A small network was shown many inputs. Here are its activations along a few directions, one row for each input.
Each table varies a few parts of the input and shows all the possible inputs, shuffled.
Descriptions start from the smaller parts, as in this example, which fits no table here: line(6) and (point or line(11) or (values(3) and ring(8))).
Shared parts are said once, and a part with two or three values counts as separate values.
In the rows, zero is written as 128.

Other details of the inputs vary at random and push rows far along two fixed directions, the same in every table; ignore that.

Rows:
x1: [ 96 137 142 124 125 151 114 165 131 173 123  96 139]
x2: [154 149 144 162 107 120 177 115 130 157 100 104  87]
x3: [174 160 126 196 128  46 153 102 116  68 169 141  69]
x4: [146 158 135 157 122 140 156 140 130 149  97 101  65]
x5: [185 153 108 190 146  88 131  72 133  85 151 143 104]
x6: [151  93 131 107 168 117 102  98 150  99 183 199 173]
x7: [ 84 159 152 123 117 137 140 194 127 187 118  75 132]
x8: [144  97 108 101 170 107  87  97 136  89 174 174 186]
x9: [ 89 110 118  71 135 139 121 156 121 154 133 112 184]
x10: [142  87 132 117 136 118  77  91 142  83 170 193 173]
x11: [ 90 113 149 110  94 125 142 146 116 151 114 106 149]
x12: [123  92 134  81 102 148 101 111 136 119 106 149 173]
x13: [113 171 165 182 103 120 198 168 114 190 110  67  68]
x14: [ 79 126 137  86 117 138 178 176 112 184 113  86 137]
x15: [120 155 113 153 115 120 204 137 106 155  95  75  70]
x16: [164 161 116 199 139  80 126 111 113  64 156 136  43]
x17: [149 179 143 180 101 124 159 138 123 160  94  72  81]
x18: [150  95  99 111 159 131  85  74 145  89 149 175 183]
x19: [115 175 143 171  92 122 160 158 120 136  99  82  66]
x20: [107 123 145 110 120 171 101 144 152 165 118 127 184]
x21: [123 120 139 131 127 126 116 119 134 151 143 130 166]
x22: [200 145  77 166 170 102  96  71 119  50 141 156  80]
x23: [114 125 113  94 110 153 135 134 118 161  88  88 144]
x24: [100 114 143  94 133 185 114 151 153 163 114 138 157]
x25: [149 172 109 183 134  61 154 135  97  72 146 117  42]
x26: [111 107 146  83 106 178  80 144 147 130 106 146 158]
x27: [162 152 142 167 121 132 157 124 133 140 108 116  78]
x28: [166 150  89 175 170  91 113  96 106  74 160 137  82]
x29: [129  98 149  93  97 151  95 112 148 128 114 157 175]
x30: [127 120 137 133 139 140  96 132 138 140 148 139 161]
x31: [127 156 132 168 111 111 206 127 116 160  96  82  80]
x32: [125 144 134 150 110  76 166 139 108 112 134 107 101]
x33: [ 90 139 140 108 132 134 160 178 117 168 118 101 118]
x34: [118 124 145 110 103 148 170 132 126 175  81  97 127]
x35: [ 99 107 155 100  90 153 117 134 147 150 113 137 182]
x36: [131 160 151 167 110  91 148 156 119 115 145 116  92]
x37: [128 156 120 144  81 111 178 136  97 131  80  71  66]
x38: [103 130 162 117 125 140 148 173 139 175 135 120 142]
x39: [191 127 116 183 167  83 134  66 127  75 179 176  92]
x40: [120 126 131 109 104 144 137 128 129 169  88  93 153]
x41: [101 115 130 104 142 151 130 148 122 155 125 127 131]
x42: [141 100 121 102 183 137  80 122 151  92 180 196 151]
x43: [137 153 115 144 109 123 197 131 104 155  83  73  62]
x44: [176 128  77 159 145  86 123  72 111  31 150 163  84]
x45: [188 143 114 188 140  95 107  83 135  41 159 174  86]
x46: [ 72 131 146 109  93 143 137 181 111 166 100  89 126]
x47: [150  90  76  94 169 139  76  78 136  75 154 178 177]
x48: [109 162 141 162  75 103 194 143 110 151  86  67  86]
x49: [ 97 132 160 123  96 154 172 149 143 201  95  99 146]
x50: [106  82 114  77 149 153 119 125 123 138 139 149 166]
x51: [153 140  95 153 141  65 145 112 100  58 160 136  77]
x52: [111  93 151 101 122 152  76 136 143 119 150 170 180]
x53: [151 110 123 118 171 122  69 114 149  91 185 184 178]
x54: [115 176 137 156  75 120 176 165 101 151  66  58  52]
x55: [ 96  95 111  77 138 151 104 133 120 149 132 122 185]
x56: [145  88 106 110 166 120  81  82 132  94 166 174 182]
x57: [116 130 161 118  81 157 121 153 139 153  92 114 135]
x58: [147  93 129  92 131 158  74  94 157 132 128 165 200]
x59: [114  75 131  84 149 147 112 112 136 138 144 165 184]
x60: [116 142 138 116 114 167 111 151 140 168  94  97 133]
x61: [ 97  78 116  69 126 145  92 127 119 110 140 156 181]
x62: [178 160  96 185 164 107 107  91 135  73 151 143  82]
x63: [128  91 118  72 149 179  91 118 143 129 112 166 159]
x64: [ 80 126 126  90 118 173 114 161 134 177  94 100 170]
x65: [ 82 119 156  84 115 148  99 180 139 141 137 134 162]
x66: [100 117 151  97 123 132 117 150 143 171 142 124 197]
x67: [143  85 116  94 174 114 107  97 140  93 174 190 171]
x68: [169 152 126 187 145 115 151 104 136 106 138 142  78]
x69: [167 148  94 172 166 109 144  93 120  80 137 148  64]
x70: [ 95 138 124 105 137 129 122 169 120 154 129 104 147]
x71: [ 84 111 132  83 107 167 103 154 133 137 102 131 162]
x72: [166 148 117 182 168 103 134 106 122  89 162 147  60]
Description of these inputs: values(3) and line(4) and ring(6).
Changing only the line(4) part turns x46 into x54. The same change can be made to x39. Which row results? -> x2
Changing only the line(4) part turns x61 into x37. The same change can be made to x56. Which row results? -> x40
Start at x3 and move only the ring(6) part, one step at a time. The first step leads to x32. Which rows follow, in order? -> x51, x25, x65, x36
Start at x4 and move only the ring(6) part, one step at a time. The first step leads to x27. Which rows follow, in order? -> x2, x34, x43, x63
Change only the values(3) part in x35. List by row number the other rows that result. -> x5, x49

Rows:
x73: [111 169 137 190 122  84 219 166  65 156 140  60  35]
x74: [ 66 138 158  71  92 208 112 215 140 222  80  80 178]
x75: [147 110 111 115 149  75 115 112 126  88 163 161 175]
x76: [173 105 130 150 165 147 124  83 162 117 163 164 153]
x77: [ 71 109 142  82 113 203  98 178 153 188  98 103 177]
x78: [ 62 119 154  48  79 164  93 180 135 153  99 103 195]
x79: [108  76 142 101 112 135 124 127 162 153 135 167 199]
x80: [177  96 105 118 141 132  56  68 160  24 168 232 147]
x81: [ 96 110 165  92  99 206  93 146 171 184  83 122 174]
x82: [143 131 117 151 146  81 149  95 110  69 173 139 129]
x83: [ 28 123 160  62  95 186 121 214 109 203  91  81 148]
x84: [165 166  69 151  91 133 214  89  78 125  23  35  18]
x85: [150 201 145 218 101 124 172 125 121 147  91  77  35]
x86: [ 89  80  82  37 108 190 189 117 114 210  38  79 183]
x87: [ 99 122 179  90  89 198 100 165 171 199  73  96 158]
x88: [202 115 131 187 176 104 109  41 138  85 170 181 104]
x89: [ 62 119 153  49 106 176 106 215 125 173 109  96 155]
x90: [137 205 136 194 129  83 210 155 111 180 127  45  52]
x91: [115 118 120 117 119 108  72 101 112  79 137 173 151]
x92: [104 188 121 182 132  87 182 175  94 115 107  81  13]
x93: [187  99  88 157 170  53  86  37 111  25 207 179 134]
x94: [ 96  88 132  49 175 130  99 155 136 131 165 169 181]
x95: [124  90  97 105 183 100 118 119 126  89 187 179 145]
x96: [146 128 101 168 138  79 108  98 119  38 133 152 107]
x97: [157 170 150 218  86  57 208 121  95 141 120  85  45]
x98: [132 128 109 126 171 137 124 122 128 141 168 157 163]
x99: [153 119  91 128 177 151  53 110 142  83 161 174 141]
x100: [172 200 153 216 116  82 210 130 123 178  99  64  53]
x101: [170  92 136 104 136 118 101  89 154  87 175 190 167]
x102: [173 182 134 211  79  91 161 126  97  99 113 104  35]
x103: [193  96 119 117 140 116  45  76 150  30 157 227 144]
x104: [ 87 106 127  93 160 160 121 146 157 184 139 140 202]
What do these inputs look like to the network? -> values(2) and (point or (values(3) and ring(5)))

Rows:
x105: [101  92 112  68 137 159 124 135 135 140 121 144 170]
x106: [121 104 129 115 180 100  85 118 128  88 188 185 174]
x107: [ 93 112 156  86 133 171  95 161 146 170 119 139 160]
x108: [125 132 121 113  92 137 150 141 112 146  90  99 134]
x109: [102 129 142 120 138 114 126 159 122 132 178 129 166]
x110: [226 146 113 217 161  84 149  36 138  90 160 149  76]
x111: [183 175 116 209 102  81 161 108 110  91 119 113  32]
x112: [114 138 139 126 120 135 103 153 141 139 132 124 145]
x113: [ 70 145 143 105 103 141 186 176 108 205  74  59 119]
x114: [165 156 116 200 156  41 167 107 112  68 186 138  53]
x115: [141  79  93 105 155 154  60  74 142  73 134 175 179]
x116: [128 173 120 151 105  96 196 143  98 152 112  63  68]
x117: [ 91 163 162 130  74 160 170 165 129 205  66  58  94]
x118: [138  82 104  89 146 159  79  92 128  84 124 177 173]
x119: [109 113 152  98  93 165 121 149 146 151  91 124 150]
x120: [142 110 131 113 154 151  76 132 153 112 157 168 157]
What do these inputs look like to the network? -> point or (values(3) and ring(5))
Change only the values(3) part in x111. List by row number the other rows that result. -> x117, x119
